A small network was shown many inputs. Here are its activations along a few directions, one row for each input.
In each table, some parts of the input vary, and every possible input appears once, in random order.
A made-up example of a description, with smaller parts first: one of 3 separate values, together with either a single point or one of 9 places along a line or (one of 6 places along a line, together with one of 8 places around a ring).
Shared parts are said once, and a part with two or three values counts as separate values.

Table:
r1: [ 11  27  15 -27 -27  20   4  30  35   5  19 -34   1 -21  41  18]
r2: [ -7 -12 -31  27 -22 -16 -11  -6 -29  37 -25  40  13  28 -30  10]
r3: [ -7 -26 -30  -5 -28 -11   4  -7   0  -1  26  24   9 -22 -10 -50]
r4: [-23 -27 -39  -8 -21  -7   7  -8   6   8  17  27   6 -15 -20 -44]
r5: [  -4   21   10  -49  105   45   20  -70   24 -112  -13  -45  -17    1
  -30  -22]
r6: [ 16   0 -27  28 -46 -13 -20 -11 -20  27  -8  40  28  15 -24   6]
r7: [ -2 -25   5 -15 -10   0  18  24  14 -21  35 -29 -16 -43  26 -50]
r8: [  4  21   6  13 -18  -3  -4  19   2  39 -20  10   7  24   2  56]
r9: [-12 -18  -9 -28 -18   3  18  16  31 -22  33 -25  -7 -46  21 -43]
r10: [ 29  40 -12   8  73  15 -32 -97 -30 -53 -66  29  12  61 -66  23]
r11: [  4   7  37  -3   3   0   7  42   6   7  16 -40 -15 -16  47  15]
r12: [ -2 -23 -16  37 -11 -21 -15  -4 -43  38 -20  40   5  27 -23   7]
r13: [-15  17  12 -26  -1  13  12  40  26  12   6 -33 -12  -7  31  25]
r14: [-24 -18 -19 -34 -11  10  23  16  37 -13  28 -21 -10 -36  11 -37]
r15: [-13 -38   8  -7  11  -6  22  29   5 -19  30 -30 -23 -36  30 -49]
r16: [  9  32   3  13 -36   3 -10   9  18  37 -15  14  20  14   3  57]
r17: [  4  -1 -37  22 -37  -7 -18 -10 -13  36 -17  44  24  22 -33   9]
r18: [ 23  11  34  32 -12 -16 -15  21 -19  36 -13   4   6  15  15  47]
r19: [ 16  67  39 -47  94  48   0 -54  29 -83 -22 -56 -12  30  -9  36]
r20: [ 37  73  31  -6  73  25 -25 -74   3 -50 -54  -5   9  64 -33  70]
r21: [ 25  33  11  17 -45   2 -11   8  11  30  -6   9  23  11  12  53]
r22: [-12 -46  -8  17   3 -24   5   2 -26   4  19  18  -6 -16  -2 -54]
r23: [-14   4  28 -13  10   3   6  44  12  10  10 -33 -20  -9  38  21]
r24: [ -4  27   7 -29 -19  21   8  29  42  12  13 -30  -1 -16  30  25]
r25: [  6  10  21  25  -9 -11  -6  20 -14  39 -14  10  -1  23   8  54]
r26: [  2  16 -14 -22  96  22   0 -99 -12 -90 -33  12  -5  19 -60 -28]
r27: [ 17 -21  -5  42 -13 -25 -22  -1 -48  35 -16  35  11  21 -18   2]
r28: [-35 -37 -33   0  -5 -15  14  -3 -10   9   8  23  -3  -7 -16 -42]
r29: [ 16  21  34 -10 -20  10   4  35  17   5  20 -39  -7 -22  44  14]
r30: [-32 -49 -19  11   5 -19  11  -1 -22   7  13  23 -11  -8  -8 -46]
r31: [ -4 -35 -10  13 -18 -22   0  -3 -17  -2  24  21   2 -26  -7 -57]
r32: [-34 -41   1 -14  17  -4  23  28  10 -16  23 -23 -26 -29  23 -41]
r33: [ 25  -8  -9  41 -37 -20 -24  -7 -38  28  -9  37  20  16 -21   2]
r34: [ 33  25  31  28 -34  -6 -19  16  -8  32  -9   6  15  11  14  48]
r35: [-34 -28 -14 -30   7   4  27  25  22 -13  20 -23 -19 -27  14 -36]
- Describe the family of inputs behind these rows. => one of 5 places around a ring, together with either a single point or one of 6 places around a ring
- Changing only the place on the ring of 5 turns r35 into r8. The same change can be made to r5. Which row results? => r20
- Which other rows does r18 become when the place on the ring of 6 takes its other values? List them by row number. => r8, r16, r21, r25, r34

Table:
r36: [-11 -84 -52  71 -33 -59 -19 -12 -88  54  -3  92  12  23 -51 -66]
r37: [ -8 -30 -32  27 -69 -25  -6  28 -12  61  10  41  17  -4  -5  -8]
r38: [ 23  43   4   5  25  13 -19 -48  -5 -15 -37  17  16  42 -34  46]
r39: [ -4 -30 -32  33 -71 -27  -6  18 -16  59  11  49  22  -3 -13 -11]
r40: [-21 -22 -19 -33  21  10  20 -13  19 -47  23 -19 -14 -34   0 -61]
r41: [-21  -7  15 -37  30  13  28  10  32 -43  29 -46 -24 -35  27 -33]
r42: [-19 -14  -4 -36  25  12  22  -1  25 -46  25 -34 -19 -37  15 -50]
r43: [-24  -9  17 -42  33  17  29  22  35 -41  28 -57 -28 -35  34 -29]
r44: [  4   0  31  19 -54 -14   3  69   6  59  20 -13  -1 -16  50  37]
r45: [-27 -29 -30 -27  20   6  24 -26  15 -44  23  -3  -9 -29 -16 -67]
r46: [  2 -22 -24  28 -70 -23 -10  30 -13  57  11  35  18  -9   3  -7]
r47: [ 29  60  48  -4  37  23 -12 -11  10 -13 -27 -27   0  35   9  77]
r48: [  7  -2  20  18 -58 -14  -3  65   2  57  17  -9   1 -17  46  26]
r49: [ 16  33 -15   5  23  12 -19 -53 -10 -13 -42  27  18  44 -47  33]
r50: [ -33  -88  -52   13   55  -26   10  -58  -62  -44    3   50  -15   -8
  -65 -121]
r51: [ 26  31 -19   9  19  11 -24 -62 -17 -19 -43  32  22  43 -53  25]
r52: [-30 -21 -13 -37  26  11  25  -3  25 -42  24 -26 -18 -32   7 -52]
r53: [ -2 -19 -14  28 -66 -25  -5  33  -7  60  14  32  16  -8   8   4]
r54: [  4 -11  -3  22 -65 -19  -7  47  -5  57  14  14  10 -14  25   9]
r55: [ -5 -11   3  18 -60 -18  -1  57   0  62  15   7   4 -12  31  19]
r56: [ 28  46   8   1  25  16 -23 -41  -5 -16 -37   7  14  37 -24  45]
r57: [-22  -6  25 -43  35  18  30  28  37 -41  29 -64 -31 -36  40 -24]
r58: [ 30  53  23  -3  29  19 -21 -28   0 -16 -34  -8   8  35  -9  56]
r59: [ 27  39  -6   5  22  13 -24 -52 -11 -18 -40  21  19  40 -39  34]
r60: [ 26  56  34  -2  33  19 -15 -24   6 -13 -30 -12   5  37  -4  67]
r61: [  3 -15 -10  24 -67 -21  -8  41  -7  57  13  22  13 -13  17   3]
r62: [-28 -34 -36 -25  18   6  23 -32  11 -45  22   3  -8 -27 -23 -72]
r63: [  5   2  38  18 -51 -12   5  75   8  59  21 -21  -4 -16  56  42]
r64: [-31 -29 -28 -33  23   9  24 -15  18 -43  22 -12 -13 -30  -8 -63]
r65: [  1  -5  16  21 -58 -18   0  57   2  60  18   2   5 -14  37  26]
r66: [ 29  50  16  -1  27  17 -22 -34  -2 -16 -36   0  11  36 -16  50]
r67: [-11  -1  34 -41  34  19  27  31  36 -45  30 -72 -31 -40  47 -22]
r68: [ 30  61  55  -5  39  24 -10  -5  12 -12 -25 -35  -2  34  15  81]
r69: [  6 -28 -37  49  60 -22 -25 -86 -76 -15 -61  77   8  64 -86 -17]
r70: [-27 -14   2 -40  29  14  27   9  30 -42  26 -41 -23 -34  21 -41]
r71: [ 32  57  38  -5  33  22 -18 -16   5 -15 -31 -23   3  32   5  66]
- Changing only one part turns r58 into r70. The same change can be made to r71. Which row results? => r43
- Describe the family of inputs behind these rows. => one of 3 separate values, together with either a single point or one of 11 places along a line
- Which other rows agree with r46 in the choice among 3 separate values? List them by row number. => r36, r37, r39, r44, r48, r53, r54, r55, r61, r63, r65
- Which other rows does r68 become when the choice among 3 separate values takes its other values? List them by row number. => r63, r67

Table:
r72: [  8  40  24 -11  26  15  12 -30  38 -37  -5 -16  11   3   8  46]
r73: [ 18  33  41  -9  45  14  10 -17  24 -29  -2 -19 -16  12  11  48]
r74: [-19   1   1  -9  69  28  -6   0 -13 -21 -25 -22 -23  31 -13   7]
r75: [ 17   4   1 -13 -55  14 -16  33   7  21  27 -14   8 -37  26 -14]
r76: [ -7 -33 -24  17 -57 -14  26   8  16   5  32  22  11 -28  -4 -42]
r77: [  2  12   1  -8 -65   9   5  23  29  17  29  -2  11 -31  29   1]
r78: [ 40  49  -2 -25  20  32 -20 -23  19 -43  -5 -26   6  -3  -2   6]
r79: [  6 -52  -4  18 -27 -25 -10  23 -31   5  25   0 -10 -22   8 -52]
r80: [ -8  -3  31  -1  53  -7  28 -46 -10 -38  -9  18 -16   5 -13   4]
r81: [-26 -23 -41 -18 -51  -3  21  33  28  29  12   7  11 -12   4 -19]
r82: [ 21  13 -15 -12  32  11 -10 -55  -7 -43   2   9   9  -8 -32 -47]
r83: [ 41  13  -9  75 -39 -39 -45 -43 -73  55 -41  84  44  61 -54  57]
r84: [-13   7  22   1 -43  -3  16  26  28  38  43 -12   6 -22  30  20]
r85: [ 21  51   3 -21   4  18   2 -36  40 -49 -13 -18  14   1   5  20]
r86: [ 25  26 -31  50 -25 -12 -45  -1 -46  77 -66  78  36  76 -49  74]
r87: [ 61  47  17  63 -50 -10 -53 -18 -33  65 -58  51  39  64 -20  92]
r88: [ 16  -5  23  -6 -35  -5 -18  59  -6  12  14 -27   3 -25  35 -13]
r89: [-42 -24 -25  -7 -29  -7  21  30  25  44  20   9   3 -12  16   5]
r90: [  5 -12  26   8  64   4  14 -35 -39 -42 -12  -4 -12  15  -9 -19]
r91: [ 21 -13  13  -2  51  -2 -14 -43 -23 -47 -18 -10   3   5 -22 -41]
r92: [-15   5  13   1  39  -5  18 -60  16 -41  -2  21  12  -2 -18  -1]
r93: [-30 -30 -11   4  -3 -15   3  56 -20  35   1  -9 -18  -3  35 -15]
r94: [-16 -37 -20 -16 -22 -15  -7  61 -12  23  -4 -14   0  -8  14 -32]
r95: [ 43  25  25 -15  38  20 -26 -12   6 -45 -21 -45   2  11   4  10]
r96: [ -7  23 -39 -42  26  31  -8 -21   1 -29 -28 -15  -1   4 -37 -13]
r97: [-39  14 -14 -21  38  18  12 -27  29 -21 -24   0   0  11 -20  26]
r98: [  4   0  34  10 -16  -9  -6  51 -14  31  25 -29 -17 -13  50   2]
r99: [ -6   5  40   6 -25 -17  13  38  13  41  32 -16 -17 -21  39  22]
r100: [ -4   4 -13 -28  53  24 -25  -4  -7 -28 -26 -27 -12  25 -29 -12]
r101: [-24  27 -37 -36  19  22   1 -29  29 -30 -16   0  -2  15 -28   1]
r102: [ -8 -46   7  36  -6 -31   9  26 -36  16  26   0 -23 -15  24 -36]
r103: [ -1  20 -11 -15  11   0  19 -62   9 -52   0  19  11   0 -30 -28]
r104: [-30   7   4 -17  58  17  10 -13  14 -15 -22  -2 -27  20 -15  28]
r105: [-25 -36  -4  27 -34 -21  26   4  13  23  45  18   1 -24   4 -18]
r106: [-19 -40  14  32 -15 -37  24  15  -5  25  32  13 -24 -24  15 -15]
r107: [-39 -28  -4  -1 -11 -23  20  42   9  51  12  -3 -20  -4  21   4]
r108: [ 11 -40 -27  12 -46  -9   6  16  -9   4  25  17   8 -41  -3 -54]
r109: [-11 -28 -47 -24 -41   6  -7  36   2  28   6   5   5 -26   9 -29]
r110: [ 29  25  37  -5  51  25   3  -6  -9 -37 -11 -41 -12  21  13  30]
- Describe the family of inputs behind these rows. => one of 3 separate values, together with either a single point or (one of 2 separate values, together with one of 6 places around a ring)
- Changing only the choice among 3 separate values turns r80 into r104. The same change can be made to r83. Which row results? => r86
- Which other rows does r98 become when the choice among 3 separate values takes its other values? List them by row number. => r93, r102

Table:
r111: [  3   8   1  -4  17   6  -2 -16  -1 -15  -8  -1   0   8  -9   3]
r112: [  4  12   3  -8  26   9  -1 -22   2 -23 -10  -5  -2   9 -11   3]
r113: [  3   4  -1   1   8   2  -3 -11  -3  -6  -6   3   1   7  -8   3]
r114: [  5  25  11 -23  52  22   2 -36  11 -49 -14 -20  -6  11 -12   7]
r115: [  3  -4  -3  13 -20  -8  -5   9  -8  21  -1  12   6   3   0   6]
r116: [  5  20   8 -18  43  18   1 -32   8 -40 -13 -15  -5  10 -12   5]
r117: [-37 -67 -12   2 -84 -29  29  95  15  57  67 -12 -13 -71  59 -58]
r118: [ 3  1 -2  5 -1 -2 -4 -4 -5  3 -5  7  3  6 -5  4]
r119: [  3  -6  -3  16 -29 -11  -6  17  -9  31   1  15   7   2   4   9]
r120: [  3  -8  -3  20 -38 -14  -7  24 -10  40   3  16   8   1   8  11]
r121: [  4  16   5 -13  35  13   0 -27   5 -32 -11 -10  -3  10 -11   4]
r122: [  3  -2  -3   9 -10  -5  -4   2  -6  12  -3  10   4   4  -3   5]
- Describe the family of inputs behind these rows. => either a single point or one of 11 places along a line
- A walk changes only the place on the line of 11. It starts at r120 and steps to r119. List the rest of the walk in order. => r115, r122, r118, r113, r111, r112, r121, r116, r114

Table:
r123: [  8  -9  21  36 -26 -23 -12  42 -28  56  -6  13   0  11  20  34]
r124: [  3  39  -4 -42  23  31   4 -30  43 -45  -8 -25   6  -5 -11   9]
r125: [  6  -3 -40  17 -52  -7 -15  -9  -7  33  -5  43  26   8 -23   0]
r126: [  3 -28   3  46 -12 -34 -15  17 -45  45 -12  32   1  22  -4   5]
r127: [ 11  13  11  20 -54  -8  -8  41   5  54   3   3  13   5  22  44]
r128: [ 10  18  41  -9  58  14   0  -6  -5 -31  -9 -33 -21   9  18  19]
r129: [ -62  -85  -11  -41  -39  -12   58   87   42   -4   94  -54  -39 -107
   70 -114]
r130: [ -3  19 -24 -30  36  27   4 -57  23 -52 -11  -1   5   6 -33 -13]
r131: [  7  42  27 -30  29  26   7  -2  31 -35  -6 -44  -9   2  17  32]
r132: [ 12  17 -17   7 -67  -4 -12  14  16  42   2  23  27  -2  -3  24]
r133: [ -1   2  -7 -10  58  12   3 -55 -14 -54 -17   4  -5  14 -40 -21]
r134: [  2 -23 -24  38 -26 -27 -14 -10 -37  34 -11  51  14  16 -25 -10]
r135: [  5  -2  23  -1  72   5  -1 -31 -23 -43 -13 -13 -19  21 -11  -8]
- Describe the family of inputs behind these rows. => either a single point or (one of 2 separate values, together with one of 6 places around a ring)
